A small network was shown many inputs. Here are its activations along a few directions, one row for each input.
In each table, some parts of the input vary, and every possible input appears once, in random order.
A made-up example of a description, with smaller parts first: values(2) and (point or ring(9) or (ring(5) and line(6))).
Shared parts are said once, and a part with two or three values counts as separate values.

Other details of the inputs shift rows strongly along two fixed directions, in all tables alike. That doesn't count.

Rows:
row 1: [ 27  89  47  50  34  55 -33  13 -21  34  26   4]
row 2: [ 25 -59  -1 -40 -34 -23  23   7  31   4   3   7]
row 3: [-14  19  64  64  -7 -22 -26  42  88   9  29  23]
row 4: [  7  92  20  84  39  72 -28  17 -18  -9   8   8]
row 5: [-26 -48 -39 -19 -12   5  35 -19  46   3 -36  55]
row 6: [ -6  21 -36 -33 -51  37   1 -33 -79 -37 -19 -52]
row 7: [ 28 -76 -32 -37  -2 -20  33   3  16  -2 -16  19]
row 8: [ 26  32 -46 -39  12  61   9 -40 -90   8 -29  -8]
row 9: [  5  -5  61  26  20 -62 -29  46  56  21  39  -1]
row 10: [-16  54 -31  -9 -40  85   6 -65 -42  20 -27  11]
row 11: [ 33 -48   7 -26 -37   2  27  14  45  13   0  26]
row 12: [ -5 -51 -35 -53  35 -36  30 -13   7  12 -21   6]
row 13: [ 15 -67 -30 -40  15 -38  32   6   4 -11  -9 -11]
row 14: [-55   8  47  50  50 -63 -30  31  58   3  25  10]
row 15: [  6  65  13  71  47  23 -33  37 -56 -51  18 -43]
row 16: [-50 -58 -53 -38  14 -35  34 -26  18 -15 -34  13]
row 17: [ 45  24 -11 -26 -39  56   4 -19 -65  -2  -2 -23]
row 18: [ 14  76  37  64  -1  30 -45  27 -44 -38  33 -41]
row 19: [ -2 -61 -39  -9 -30   2  36  -6  34 -19 -25  37]
row 20: [ 12 -13  34  81  26  -8  -7  64  76 -16  19  39]
row 21: [ 16 -53 -33 -49  11  -7  30 -11  29  24 -23  42]
row 22: [-41   6  55  43  12 -70 -33  41  58 -10  30 -14]
row 23: [-18 -61 -24 -31 -54 -28  20  -9  26 -20 -13   3]
row 24: [-25 -51 -15 -61   9 -52  22 -29  15  33 -12   2]
row 25: [ 17  43 -19 -35 -15  65   1 -53 -62  37 -17   3]
row 26: [-35 -49 -52 -32  -2 -12  31 -28  25  -7 -37  36]
row 27: [-27  15  60  55   2 -53 -35  37  69   0  37   5]
row 28: [ 24 -17  61  37  26 -59 -20  72  48  -7  42  -8]
row 29: [  7  28 -28 -12 -64  60   6 -32 -59 -27 -12 -19]
row 30: [-25 -15  43  46  19 -75 -23  60  45 -36  40 -33]
row 31: [-25 -71 -48 -26  -6 -39  33  -9  12 -33 -22  -4]
row 32: [ 55  18 -28 -13 -16  80  21 -14 -54   0 -19   3]
row 33: [-12  -5  54  25  65 -63 -26  39  49  30  28  10]
row 34: [ 10 -37   6 -43 -39 -19  16 -12  42  38  -4  19]
row 35: [  5 -41   4 -47 -37 -31  14 -14  37  33  -3  13]
row 36: [ 20 -23  62  33  32 -67 -20  72  46 -11  39 -19]
row 37: [ 25  20 -21 -46 -23  24   3 -24 -95 -15  -1 -69]
row 38: [ 52  15 -38 -24  -9  61  13 -25 -79 -12 -13 -16]
row 39: [ 20  30 -42 -43  22  53   6 -35 -87   5 -31 -22]
row 40: [ -4  91  16  72  50  49 -38  16 -42 -24  16  -9]
row 41: [ -6 -48   1 -56 -29 -46  14 -13  23  27 -10  -6]
row 42: [-70 -49 -29 -41  -8 -50  21 -42  26   8 -21   6]
row 43: [ -7 -67 -44 -17 -27 -12  38  -7  31 -25 -20  32]
row 44: [-56 -38 -28 -32 -21 -23  16 -39  30  16 -23  35]
row 45: [ 21 -74 -27 -41   6 -31  32   5  13  -8 -19   6]
row 46: [ -6 -17  30  77  44 -48 -16  65  51 -37  28  13]
row 47: [ 59  57  29  58  40  42 -25  40 -49 -14  28 -18]
row 48: [ 25  -4  39  42  65 -26  -7  56  60  22  21  42]
row 49: [-43 -56 -51 -36   4 -22  34 -25  26 -13 -41  26]
row 50: [ 34  46   0 -26 -45  67   1 -37 -45  32 -11 -11]
row 51: [-11 -53  -7 -60 -27 -58  16 -15  20  25  -3 -20]
row 52: [-21  45 -32 -29 -61  44 -10 -62 -74  -8 -20 -40]
row 53: [-29  54 -39 -23 -31  65   0 -77 -73   6 -22  -7]
row 54: [ 10  84  44  39  54  20 -47  12 -49  20  32 -23]
row 55: [-27  93  36  55  16  -2 -57   6 -58 -22  37 -76]
row 56: [  7   1  57  71  -5 -19 -16  63  76 -14  30  21]
row 57: [ 44  86  32  54  53  70 -27  30 -34  13  14   4]
row 58: [ 13  42 -23 -44 -10  57   0 -58 -73  32 -15  -8]
row 59: [-43 -34 -19 -23 -32  -4  23 -34  45  23 -22  48]
row 60: [ -2  96  44  64  -8  36 -50   6 -29  -6  29 -29]
Description of these inputs: values(2) and ring(5) and line(6).
- The inputs of row 13 and row 31 match in every part but the values(2) part. If row 41 is changed in the same way as row 13 into row 31, which row does it become? => row 22
- The inputs of row 2 and row 18 match in every part but the values(2) part. If row 38 is changed in the same way as row 2 into row 18, which row does it become? => row 43
- Which other rows does row 20 become when the values(2) part takes its other values? List them by row number. => row 32
- A walk changes only the line(6) part. It starts at row 12 and steps to row 39. List the rest of the walk in order. => row 8, row 21, row 48, row 57
- Which other rows does row 54 become when the values(2) part takes its other values? List them by row number. => row 44
